These are the activations of a small neural network, seen along a few directions. Each row is one input.
Each table varies a few parts of the input and shows all the possible inputs, shuffled.
Descriptions start from the smaller parts, as in this example, which fits no table here: one of 3 separate values, together with either a single point or one of 11 places around a ring or (one of 4 places along a line, together with one of 8 places around a ring).
Shared parts are said once, and a part with two or three values counts as separate values.

Other details of the inputs shift rows strongly along two fixed directions, in all tables alike. That doesn't count.

A family of inputs:
row 1: -36	-48	-54	-18	-25	-13	-6	13	43	-10	27	-69	20	-32	26	53
row 2: -78	10	18	36	-10	-55	-30	-50	-38	-46	-4	-14	-26	-41	-36	-8
row 3: 12	13	-4	7	22	25	-67	25	-110	34	-10	70	-29	13	-43	-32
row 4: -4	-36	17	-4	-70	-1	50	-15	17	-34	34	-53	47	14	65	24
row 5: 41	32	-47	-30	45	9	23	45	39	68	-21	13	-6	10	31	14
row 6: -15	-50	-2	-27	-47	-18	51	-5	-6	-40	55	-55	46	6	57	26
row 7: 67	-9	-30	-70	36	0	0	50	10	38	5	31	20	17	18	15
row 8: -52	-14	47	26	-9	-36	-21	-53	-41	-78	10	-2	1	-17	-67	-8
row 9: -36	49	-23	47	33	32	-30	28	-51	48	-39	88	-38	-2	-31	-14
row 10: -52	-15	35	61	-72	11	-47	-17	-44	-26	-4	-39	-42	-9	-45	-36
row 11: -11	-72	-34	-36	-47	-9	-17	15	33	-30	40	-52	24	-15	16	51
row 12: -51	-20	74	61	-16	-7	7	-57	-5	-58	-20	-13	-29	-8	-54	-31
row 13: -26	-37	-27	-28	-11	-40	11	-1	43	-8	16	-82	15	-29	22	42
row 14: 26	62	45	40	37	21	-6	1	-25	-3	-28	87	-24	19	-55	-55
row 15: 27	25	-39	-28	45	12	55	40	-17	51	22	27	38	23	76	3
row 16: -8	-46	-16	-1	-72	13	0	20	72	-23	23	-61	7	-7	19	25
row 17: 54	5	-30	-45	92	5	39	8	32	48	-7	16	19	0	20	10
row 18: -13	-2	-18	-5	-4	-23	39	-28	79	-30	12	-87	13	-17	12	27
row 19: -19	-17	26	-1	-60	18	64	11	30	-37	38	-70	20	8	66	12
row 20: -48	-30	77	44	-16	-11	-11	-75	-17	-55	-22	-2	-8	-5	-52	-12
row 21: 66	-6	-33	-36	-4	44	-20	48	36	47	-1	47	23	24	28	23
row 22: -11	48	19	42	84	15	14	-21	-37	34	-51	75	-39	3	-39	-31
row 23: 75	-20	-12	-67	70	10	29	12	22	24	3	29	28	19	8	5
row 24: -3	64	7	25	81	-8	-12	-11	-54	15	-20	83	-12	-7	-51	-26
row 25: 8	42	36	34	16	19	-19	27	-39	26	-40	86	-39	16	-42	-46
row 26: -106	14	30	80	-32	-14	35	-34	-62	-34	0	-19	-14	-7	15	-12
row 27: 90	24	-11	-50	8	7	-6	18	44	28	-4	38	18	21	30	-3
row 28: 80	11	-32	-74	33	-10	-3	31	18	21	12	35	20	12	24	0
row 29: 86	35	-13	-36	9	12	13	37	57	27	-3	27	-2	18	27	-23
row 30: 77	4	-9	-47	11	17	-2	37	37	48	-12	34	21	27	25	12
row 31: -87	0	-1	63	-38	-2	-40	-28	-54	-7	-15	-52	-48	-24	-35	-13
row 32: 22	-27	20	-20	-36	-14	12	-35	75	-50	20	-63	40	2	5	24
row 33: -9	79	-1	35	47	-6	-18	-3	-42	32	-40	80	-47	-3	-26	-37
row 34: -83	-16	-4	45	-24	-16	-55	-25	-76	-17	-2	-48	-31	-34	-37	-7
row 35: 19	-53	-12	-19	-75	10	-32	-7	33	-3	26	-88	14	4	23	23
Each input here is: one of 5 places around a ring, together with either a single point or one of 6 places along a line.
- The inputs of row 34 and row 10 match in every part but the place on the ring of 5. If row 13 is changed in the same way as row 34 into row 10, which row does it become? => row 25
- Which other rows does row 8 become when the place on the line of 6 takes its other values? List them by row number. => row 3, row 7, row 11, row 23, row 28
- Which other rows agree with row 20 in the place on the ring of 5? List them by row number. => row 4, row 21, row 27, row 30, row 32, row 35
- Which other rows does row 18 become when the place on the line of 6 takes its other values? List them by row number. => row 5, row 9, row 22, row 31, row 33

A family of inputs:
row 36: -43	41	46	56	38	-4	-36	-39	-72	-27	-28	75	-33	-11	-79	-41
row 37: 39	-32	-43	-39	-24	33	13	44	30	39	23	-59	23	16	58	26
row 38: -98	1	1	47	-11	-30	-35	-17	-73	-24	-7	12	-18	-33	-33	9
row 39: -89	-31	6	30	-63	-31	-8	-18	-36	-49	24	-41	10	-22	6	25
row 40: -14	17	32	26	5	-2	43	-33	7	-18	-8	5	4	10	4	-10
row 41: 17	5	-2	-27	26	-19	31	-2	39	-9	5	-19	2	-5	7	5
row 42: -63	37	56	69	33	-20	-8	-51	-53	-25	-35	46	-36	-17	-57	-32
row 43: 116	64	-13	-37	80	49	14	51	-9	63	-11	118	15	45	12	-32
row 44: -35	-32	-38	-3	-13	-4	-4	6	3	4	15	-45	-6	-21	15	23
row 45: -58	1	2	45	-7	11	-41	-6	-66	13	-17	-5	-35	-15	-37	-9
row 46: 5	-47	-3	-26	-18	-25	10	-19	57	-34	21	-81	16	-13	-6	19
row 47: 61	-44	-10	-55	-22	1	34	14	73	-11	33	-62	39	14	37	21
row 48: -45	43	71	58	19	-5	-7	-24	-85	-30	-28	86	-35	7	-55	-52
row 49: -19	-17	29	5	-26	-19	43	-35	42	-39	13	-51	19	-6	23	7
row 50: 40	16	8	-17	48	2	-33	-5	-25	24	-28	68	-8	8	-35	-13
row 51: -27	-21	-33	-2	-53	-22	-26	-5	15	-8	18	-86	-11	-25	16	16
row 52: 63	23	-31	-42	60	2	62	8	75	37	-6	-6	25	15	44	16
row 53: 118	30	-9	-55	60	38	-7	41	-9	64	-19	106	18	43	12	-17
row 54: 9	-58	-50	-40	-44	10	29	31	54	5	44	-85	31	-1	71	42
row 55: 90	50	-40	-32	61	45	-26	70	23	83	-35	108	-7	27	-2	-13
row 56: -16	-24	-19	-2	-74	-8	-15	4	6	-14	28	-77	1	-6	31	7
row 57: -52	-23	40	41	-74	-3	-32	-18	3	-46	-3	-8	-15	-11	-31	2
- The inputs of row 38 and row 39 match in every part but one. If row 52 is changed in the same way as row 38 into row 39, which row does it become? => row 40
- Describe the family of inputs behind these rows. => one of 2 separate values, together with either a single point or one of 4 places along a line or one of 6 places along a line

A family of inputs:
row 58: -24	7	34	27	-3	-12	-11	-34	-11	-25	-13	5	-11	-7	-31	-12
row 59: -41	12	21	37	-1	3	-38	-3	-87	2	-14	49	-25	-3	-36	-24
row 60: -3	-46	5	-21	-33	-22	23	-33	72	-39	20	-87	20	-12	17	29
row 61: 18	-31	-6	-35	-32	-18	35	-10	74	-32	29	-77	29	-3	39	25
row 62: 49	6	-51	-36	1	29	12	55	30	54	8	-6	13	16	54	13
row 63: -11	28	31	30	30	1	-12	-10	-35	-5	-23	57	-22	-1	-42	-29
row 64: 91	2	-63	-70	23	28	1	64	47	62	10	20	28	21	46	22
row 65: 96	9	-31	-61	42	24	44	41	63	43	7	15	34	29	47	9
row 66: 11	27	-19	8	26	23	-28	27	-49	44	-13	46	-20	7	-13	-19
row 67: -51	-44	-16	-9	-33	-39	27	-31	56	-43	28	-108	17	-31	25	42
row 68: 14	38	-13	13	31	32	-23	34	-68	48	-17	71	-19	16	-9	-26
row 69: -18	-53	5	-17	-42	-27	25	-31	78	-54	25	-102	21	-17	12	33
row 70: 40	-4	-2	-28	1	-1	28	0	48	2	12	-22	24	10	30	9
row 71: 37	-10	2	-25	6	2	30	-3	41	0	7	-14	21	10	24	8
row 72: -111	-23	27	72	-67	-22	-40	-38	-49	-47	-6	-42	-38	-32	-43	-2
row 73: 24	25	-19	-7	35	18	-31	33	-51	45	-16	64	-14	10	-12	-15
row 74: -13	1	27	13	-3	-8	12	-16	-3	-25	1	3	-3	-1	-13	-7
row 75: 53	53	0	-8	61	18	-4	22	-19	40	-25	89	-10	20	-14	-32
row 76: -103	-32	44	64	-73	-24	-44	-45	-59	-67	3	-22	-21	-25	-45	0
row 77: -59	37	25	54	31	-7	-7	-20	-78	-3	-24	62	-26	-7	-35	-25
- The inputs of row 72 and row 62 match in every part but one. If row 58 is changed in the same way as row 72 into row 62, which row does it become? => row 70
- Describe the family of inputs behind these rows. => one of 2 separate values, together with either a single point or one of 4 places along a line or one of 5 places around a ring
